These are the activations of a small network on made-up records, seen along a few directions, one row for each record.
Records have a field called K. Each example row is followed by its value.
Other fields move the rows too, some of them a lot.
(in the rows, 500 means zero)
Strong random noise was added to every row along 17 fixed directions; ignore it. To show where, here is one row again and again, with new noise each time:
772 550 451 509 442 435 380 324 575 676 508 588 383 521 558 365 263 335
 614 463 614 677 621 703 372 611 498 617 442 493 462 299 662
363 414 524 359 564 448 514 487 687 535 575 422 526 514 449 450 362 365
 370 552 559 554 623 411 418 500 542 599 534 698 510 450 452
535 517 309 592 391 558 482 580 194 408 410 715 476 419 529 361 579 456
 509 562 649 420 483 646 760 449 541 460 599 487 363 523 623
509 473 518 420 561 585 446 523 453 519 711 686 395 461 420 606 496 676
 615 431 454 420 582 488 585 660 420 523 608 387 283 357 309
813 314 521 641 322 533 348 330 558 353 443 580 416 385 343 436 348 673
 662 330 343 396 501 433 373 732 706 357 410 355 327 423 456
704 589 489 484 367 556 231 588 542 604 513 377 540 470 503 546 502 535
 613 566 328 368 391 475 593 467 494 370 876 459 488 519 536
475 475 435 549 475 473 365 462 476 655 571 586 286 351 434 497 518 656
 364 447 282 464 726 358 650 747 509 714 323 491 301 444 628
566 600 612 557 488 540 542 471 564 624 281 460 732 465 703 411 412 429
 442 394 688 498 264 574 416 286 442 280 521 489 741 517 418
365 302 310 499 265 486 550 332 639 370 657 427 451 726 210 309 454 326
 395 579 583 527 456 507 444 494 478 511 341 581 237 536 368
353 617 546 444 342 462 492 540 461 601 521 474 593 550 438 675 631 482
 519 599 397 479 551 490 451 431 339 564 623 273 375 600 397
556 349 639 530 397 497 374 499 641 467 306 418 660 306 526 438 369 477
 320 415 487 465 451 120 625 492 670 388 406 650 559 567 517
269 468 446 297 471 512 566 506 548 186 228 502 497 643 499 562 471 587
 432 470 719 368 217 555 523 162 752 383 651 426 415 653 367
462 441 471 620 328 782 468 588 507 396 597 318 590 507 159 545 610 521
 496 650 553 464 517 565 384 560 603 441 676 718 347 661 404
526 653 315 618 485 555 399 477 306 529 494 401 476 500 483 487 349 487
 699 641 567 729 390 590 523 482 417 469 304 357 511 416 557
506 593 467 582 370 690 451 601 408 482 448 563 710 245 446 508 320 476
 475 550 755 435 651 532 303 460 662 468 839 612 483 513 455
316 499 232 464 543 448 435 651 268 411 232 313 420 564 398 421 453 431
 645 814 561 625 389 693 521 319 575 485 560 532 436 503 603
640 289 574 539 466 553 559 496 521 523 470 516 412 725 369 367 768 433
 578 506 513 484 385 769 542 557 387 386 482 629 344 507 448
450 531 589 365 631 341 505 614 530 521 391 387 440 511 474 775 720 456
 581 522 299 617 628 429 541 540 473 763 558 563 541 569 568
558 616 517 509 417 600 415 518 499 628 678 425 483 662 458 633 681 488
 576 549 471 586 376 518 679 501 255 510 486 445 411 543 460

381 417 498 243 615 365 519 575 596 502 288 464 677 270 398 497 391 317
 557 414 381 451 518 509 632 519 601 569 865 603 554 464 229
k6
536 587 510 550 526 442 622 540 375 378 714 523 496 633 502 703 742 544
 719 538 337 483 514 521 401 516 307 504 528 280 550 541 450
k7
592 673 488 472 379 536 573 424 443 592 875 870 576 466 700 344 394 321
 407 516 691 341 783 708 447 526 452 556 811 389 507 416 615
k8
514 438 684 604 449 636 565 507 511 563 491 449 684 515 506 370 545 441
 398 605 529 490 473 575 476 502 515 303 435 539 592 593 516
k5
478 504 266 663 618 463 647 444 333 400 727 623 496 272 492 301 309 441
 547 426 554 509 675 496 383 671 459 568 367 580 639 307 468
k4
437 464 425 692 310 515 432 557 412 597 294 393 519 569 626 326 669 448
 176 552 632 538 233 252 869 281 366 395 123 662 492 681 720
k7
337 441 850 350 540 567 687 440 817 619 585 479 750 455 468 636 548 396
 273 231 644 564 502 286 532 547 373 588 392 691 575 584 153
k1
598 297 615 488 520 375 388 599 541 430 347 507 471 383 497 561 310 517
 528 574 539 571 787 181 228 553 680 572 505 659 455 390 639
k5
230 442 564 472 479 542 541 575 456 326 346 489 554 428 443 655 510 659
 352 521 584 473 511 248 486 397 651 507 382 479 404 639 429
k6
520 396 302 472 529 256 437 397 520 371 455 519 247 555 553 309 494 560
 423 559 143 325 552 515 574 536 721 520 443 380 493 505 787
k3
326 488 531 501 655 524 416 643 518 594 426 294 382 388 399 679 511 794
 485 516 335 490 562 317 336 566 508 581 456 590 477 479 451
k8
417 359 396 300 336 319 608 411 516 197 566 566 539 671 376 382 527 338
 663 512 381 284 340 619 548 398 507 367 753 244 371 542 270
k4
490 498 594 514 372 479 516 339 623 529 543 625 660 446 632 366 343 495
 276 433 440 347 509 373 516 464 575 354 443 291 560 535 473
k3
395 493 503 355 399 525 569 294 658 424 683 555 551 506 426 312 238 363
 412 518 544 431 609 685 399 570 711 519 582 403 476 504 464
k1
663 630 627 487 424 353 421 462 674 499 322 230 639 472 539 760 480 276
 596 462 426 790 515 271 433 470 539 700 414 561 742 624 652
k2
494 429 738 278 493 496 500 411 595 560 436 610 464 633 567 454 567 389
 453 472 539 550 432 644 815 520 537 508 417 418 394 538 534
k2

Which value of K does each new row have?
569 534 775 497 404 458 283 526 527 617 288 351 616 351 604 612 413 538
 508 580 317 589 527 230 559 523 593 447 365 344 577 572 676
k2
551 470 572 640 298 663 401 473 634 784 399 398 576 422 386 443 628 436
 237 378 576 575 432 399 718 579 398 558 323 788 387 624 489
k6
210 546 509 451 564 701 594 668 468 323 872 510 456 610 440 698 651 709
 332 654 614 334 631 365 404 418 522 536 681 606 419 611 457
k2
525 374 512 589 514 347 604 464 370 430 274 664 618 222 506 397 369 551
 613 341 373 385 568 465 335 593 549 392 462 299 545 397 329
k7
475 402 382 497 722 616 367 561 587 445 528 199 226 749 338 581 451 731
 618 647 493 676 305 473 436 487 525 445 311 683 435 405 495
k3
496 542 619 486 266 590 324 452 494 710 310 438 639 315 385 424 212 482
 560 607 525 543 600 638 311 572 633 444 601 326 357 487 484
k1
231 569 266 283 614 372 495 608 495 614 457 498 394 545 511 542 423 505
 455 509 570 475 452 493 568 322 355 657 713 534 407 394 343
k7
460 503 409 341 680 430 598 528 480 510 660 419 407 721 441 428 527 353
 756 640 466 575 443 858 438 497 346 510 667 495 546 374 415
k1
